A small network was shown many inputs. Here are its activations along a few directions, one row for each input.
Each table varies a few parts of the input and shows all the possible inputs, shuffled.
A made-up example of a description, with smaller parts first: one of 3 separate values, together with either a single point or one of 11 places along a line or (one of 4 places along a line, together with one of 8 places around a ring).
Shared parts are said once, and a part with two or three values counts as separate values.

Rows:
row 1: [ -4   1   3  11 -17  23  -3   6  19  11  27   8  31   3  -5   1   5  14
  -9]
row 2: [ -4  -4  15   8 -12   4  -6   8  23   5  28   2  30   6  -7   8  17   4
  -1]
row 3: [-11  10 -17 -31 -21   3  -2   8   4  -4 -17 -26 -30  -1 -11   0  22  -6
  18]
row 4: [ 15  -9   8  20  30 -26  11 -15 -32 -15  -5  17   4  -2  25   1 -25  -6
  -6]
row 5: [-14  10 -23 -30 -27   9   1   7  -4  -3 -18 -22 -30  -5  -9  -8  16  -1
  16]
row 6: [ -8   8 -13 -30 -15   2  -7  11  15   6 -21 -25 -33  -2 -22   0  20  -8
  17]
row 7: [ 17  -7  10  24  39 -16   9 -12 -21  -2 -11  22   2  -2  13  -2 -33  -5
 -18]
row 8: [ 16  -8  15  19  37 -32   8 -14 -25 -16  -3  11   3   3  23   5 -19 -11
  -4]
row 9: [ 18  -8  17  21  45 -25   3 -11 -15  -2  -9  18   0   1  10   2 -29 -12
 -17]
row 10: [ -8  -2  10   6 -19   5  -3   4  14  -5  29   1  32   6   5   8  18   8
   2]
row 11: [ 15  -8   6  21  34 -17  11 -16 -31  -8  -9  22   2  -3  20  -1 -30   0
 -12]
row 12: [ -9  -1   4   6 -25  11  -1   3   7  -4  28   4  34   1   8   3  12  14
   1]
row 13: [ -8   1   1   8 -22  22  -1   1   9   5  27   7  32   1   3   1   8  19
  -4]
row 14: [ -8   9 -17 -29 -14  12 -10  10  18  12 -23 -20 -36  -2 -24  -4  12  -7
  11]
row 15: [ -3  -3   9   8 -11  15  -8   8  26  11  28   6  28   7  -8   6  10   7
  -8]
row 16: [ 18  -8  21  21  43 -33   4 -11 -17  -7  -5  12   1   2  12   4 -22 -14
  -8]
row 17: [-10  11 -23 -26 -20  21  -5   9  11  12 -24 -18 -35  -5 -20 -12   8   0
  10]
row 18: [-13  10 -26 -28 -24  20  -1   5  -1   5 -21 -19 -34  -6 -13 -12  12   5
  12]
Question: Changing only one part turns row 13 into row 11. The same change can be made to row 2. Which row results?
Answer: row 16
Question: Describe the family of inputs behind these rows.
Answer: one of 3 separate values, together with one of 6 places around a ring
Question: Change only the choice among 3 separate values in row 8. List by row number the other rows that result.
Answer: row 3, row 10
Question: Change only the choice among 3 separate values in row 9. List by row number the other rows that result.
Answer: row 14, row 15

Rows:
row 19: [  5  -5   8  14   6   7  -3   2  14   7  10  14  18   4  -2   6  -6   2
 -12]
row 20: [ 11  -4   1   4  22  -9  -1  -3  -3   8 -17   8 -14  -3  -5  -1 -17  -8
  -3]
row 21: [  8  -3   5   2  19 -21   6  -8 -16 -11  -9  -3 -10   2   9   6   1  -6
  10]
row 22: [-21  10 -15 -25 -52  30  -6  19  28  17   8 -22   0  -4 -31  -4  39  16
  19]
row 23: [ 0 -7 13  8  1 -7 -4 -6  2 -8 21  4 22  6 12 10  9  4  2]
row 24: [  1   0  -8   0   2 -10  13  -6 -29 -13 -14   4  -7  -8  14  -4 -12   0
   0]
row 25: [  1   1   3  15   3  16   0  -5   3   4  13  11  17   3   5  -2  -8  11
 -12]
row 26: [ -2  -2  -1  10 -13   5   5  -2  -9  -9  19   9  24  -1  18  -2  -5   8
  -2]
row 27: [-18  15 -30 -45 -33  22 -11  12  19   2 -23 -32 -45   0 -18  -5  22  -7
  16]
row 28: [  1  -3  16   9   5  -8  -3   5  12   0  19   4  21   5  -1   7   2  -6
 -11]
row 29: [  6  -1  -4   4  19   0   4  -9 -17   4 -15   7 -16  -4   1  -9 -17   3
  -7]
row 30: [  8  -1  10   4  21 -23   1   1  -4  -2 -12  -3 -11  -1  -2  -2  -8 -17
  -1]
Question: Describe the family of inputs behind these rows.
Answer: one of 2 separate values, together with either a single point or one of 5 places around a ring

Rows:
row 31: [  5  -8  38  23  25 -31   2  -8 -10 -14  29  10  35  12  20   3  -9 -16
 -23]
row 32: [ 21 -13  24  30  37 -19  -3 -14   5 -17  24  20  30  18  25  25  -6   3
  -2]
row 33: [-15  14  -1  -2 -37  24  -1  10  11  15  15 -15  15  -7 -21 -12  23  20
  12]
row 34: [  4  -8   9  16  16 -34  23  -8 -50 -20  -6  10   5 -11  18 -15 -25  -1
  -6]
row 35: [-14   8 -21 -21 -38  17   3  17  14  -1   3 -10  -1  -4  -7   3  15  -2
  -6]
row 36: [-18   4 -10 -15 -21  28  -5  -1   7   8   1  -7  -6   0 -12   2  26  23
   4]
row 37: [ 14  -5   9  25  28 -15  -2   3   3   5  -9  28  12  -8   6  -6 -42 -18
 -34]
row 38: [-11  -5 -18 -13 -46  21  -5  18  23  12  13  -1  15  -5 -12   2  13   8
  20]
row 39: [ 10  -1  32  28  35 -25   0 -18 -12  -5  36   7  30  14  16   8  -3  -3
 -17]
row 40: [  9  -9   3  18   9 -37  18  -7 -40 -22 -12  18   6 -17  30  -3 -29  -8
  -3]
row 41: [  5  -4  -5 -25  -4  -6 -13   4  21  12 -22 -14 -32  -1 -29   8  23  -5
  25]
row 42: [-15  21 -12 -20  -6  22  -7  -8   0  -6  -5 -28 -24   4   2 -13   7   2
   0]
row 43: [-19  15 -10 -17 -33  20   8  15   6  -2   2 -15   0  -1 -15  -7  19   5
  -8]
row 44: [ -4   1   2 -20   3  -3  -7   2  16  14 -20 -19 -32  -4 -31   1  29  -1
  23]
row 45: [  1  -3  -9 -27 -11 -11 -12  18  19   9 -22 -16 -29   0 -28  11  16 -19
  22]
row 46: [-10  14 -25 -24 -21  14  -8   6   9 -14  -6 -19 -28   4  11  -6  -1 -17
  -3]
row 47: [ 17 -11   7  26  32  -6  -2  -4   4   6 -14  33  12  -1   4   6 -43 -13
 -21]
row 48: [ -8  13   5 -20   1  -8  -1   8  14  15 -18 -29 -27  -5 -33  -5  24  -5
  17]
row 49: [-13   9 -15 -20  -3  27 -13 -12   3  -4  -8 -17 -29   7   7  -7  12   6
   6]
row 50: [-16  19 -15 -21 -15  17  -1   4   3 -14  -6 -26 -25   7   4 -16   3 -10
  -5]
row 51: [ -8  10   2 -21  -8 -14   3  22  14   9 -21 -29 -26  -1 -30  -7  20 -16
  12]
row 52: [-10   3 -15  -9 -50  18   1  24  22   9  15  -8  17 -10 -11  -7  15   0
  10]
row 53: [ 13 -12   0  18  13 -28  18 -12 -40 -19 -18  26   6  -9  30   8 -27  -4
   9]
row 54: [ 22 -12  -2  20  24 -20  18 -21 -39 -13 -16  24   5  -4  30   6 -17  11
  13]
row 55: [ 15 -11  27  35  41 -16  -1 -18  -6  -9  32  15  25  19  18  16   2   3
  -8]
row 56: [-15   1  -5  -2 -33  27  -7   5  15  17  12  -6   9  -4 -17  -7  26  26
  19]
row 57: [ -4   5 -23 -26 -10  23 -18 -11   9  -6  -9 -11 -29   9  11   0   6   3
   8]
row 58: [ -1   4  -8 -23 -13 -16  -6  26  19   9 -21 -25 -28  -2 -26   3  17 -24
  14]
row 59: [ 10 -12  33  24  23 -32  -5  -3   3 -20  24  14  38   4  30  15 -13 -20
 -20]
row 60: [ 13 -15  28  25  29 -24  -4  -6   5 -22  21  22  37  11  28  26 -14 -13
  -7]
row 61: [  9  -2  18  21  33 -12   5   3 -10   9  -1  23   8  -2  -2 -17 -38 -11
 -35]
row 62: [-19  17  -6 -15 -24  25   1   3   4   6   3 -17  -1  -3 -16  -3  23  18
  -2]
row 63: [ -8  -6 -14 -10 -39  24  -9   7  23  16  11  -1  11  -2 -12   0  19  25
  22]
row 64: [-11  -2 -18 -22 -27  24  -8   0  15   6  -1  -2  -5   2  -8   9  20  21
   7]
row 65: [ 27 -12   8  29  40   2   1 -14   4  12 -11  29   6   4   5   7 -34   3
 -17]
row 66: [ 15   2  18  24  43  -3   4  -8 -13  19   6  17   4  -2  -4 -10 -32   2
 -28]
row 67: [-14  11  -5  -5 -45  21   6  21  14   8  14 -13  17  -6 -19 -17  20   6
   7]
row 68: [ 10  -4   6  17  28 -25  21 -18 -53 -10   0   6   5 -11  15 -10 -18  10
   0]
row 69: [ 20 -11  14  32  45   6   4 -13  -7  17  -1  23   0   3  -1  -1 -26   5
 -20]
row 70: [ 15 -13   2  23  32 -16  20 -22 -47  -9  -7  15   2  -5  21  -3 -10  13
   8]
row 71: [-14   0 -22 -25 -34  21  -3  11  14   2   1  -1  -3   0  -8  12  13   5
   3]
row 72: [ -9   7 -27 -28 -18  19 -14   0   8 -11  -8 -11 -29   8  11   2  -2 -12
   5]
Question: Describe the family of inputs behind these rows.
Answer: one of 6 places around a ring, together with either one of 3 separate values or one of 4 places along a line
Question: Changing only the place on the ring of 6 turns row 57 into row 50. The same change can be made to row 64. Which row results?
Answer: row 43
Question: Change only the choice among 3 separate values in row 65. List by row number the other rows that result.
Answer: row 32, row 54
Question: Change only the place on the line of 4 in row 48. List by row number the other rows that result.
Answer: row 33, row 42, row 62
Question: Which other rows agree with row 59 in the place on the ring of 6? List them by row number.
Answer: row 35, row 37, row 40, row 46, row 52, row 58

Rows:
row 73: [  7  -3  15   2  14 -19  -1  10  11  14  -8  -3  -4  -3 -23   3   5 -11
   2]
row 74: [  2  -1 -11  -4  -1 -13  16  -5 -35  -4 -23  -2 -18 -14   2 -11  -4   6
  16]
row 75: [ -5   2  -3  -2 -12  24  -9   2  21  12  10   0   6   4  -9   2  10  11
  -1]
row 76: [ -2   7 -14 -21   8   2 -10  -4   3 -12 -18 -12 -34   7   9   0  -8 -18
  -4]
row 77: [ -1   5 -21  -7  -1  11  11  -7 -26   2 -27   1 -26 -11   0 -16 -15   9
   1]
row 78: [-13   2   3   0 -34   8   1   8   8  -6  29  -6  31   1   3   2  22  11
   7]
row 79: [  6   2   4   1  13   5  -8   9  22  22 -11   1 -12   0 -24  -3  -8  -9
  -9]
row 80: [-3 -2  9  0 -9 -2 -2  3  9  4 15 -6 13  2 -9  7 23  8 12]
row 81: [  1   2  -3 -16   9 -21  -2  -3  -6 -19 -16 -15 -26   5  10   7   4 -20
  10]
row 82: [ 24 -17  31  51  51 -27   9 -21 -25 -14  23  40  43   6  38   9 -40  -2
 -28]
row 83: [-15   4 -10  -4 -38  33  -6   8  19   2  26   2  25   3   3   0   9  14
  -7]
Question: Describe the family of inputs behind these rows.
Answer: either a single point or (one of 2 separate values, together with one of 5 places along a line)
Question: A walk changes only the place on the line of 5. It starts at row 83 and steps to row 75. List the rest of the walk in order.
Answer: row 79, row 76, row 77
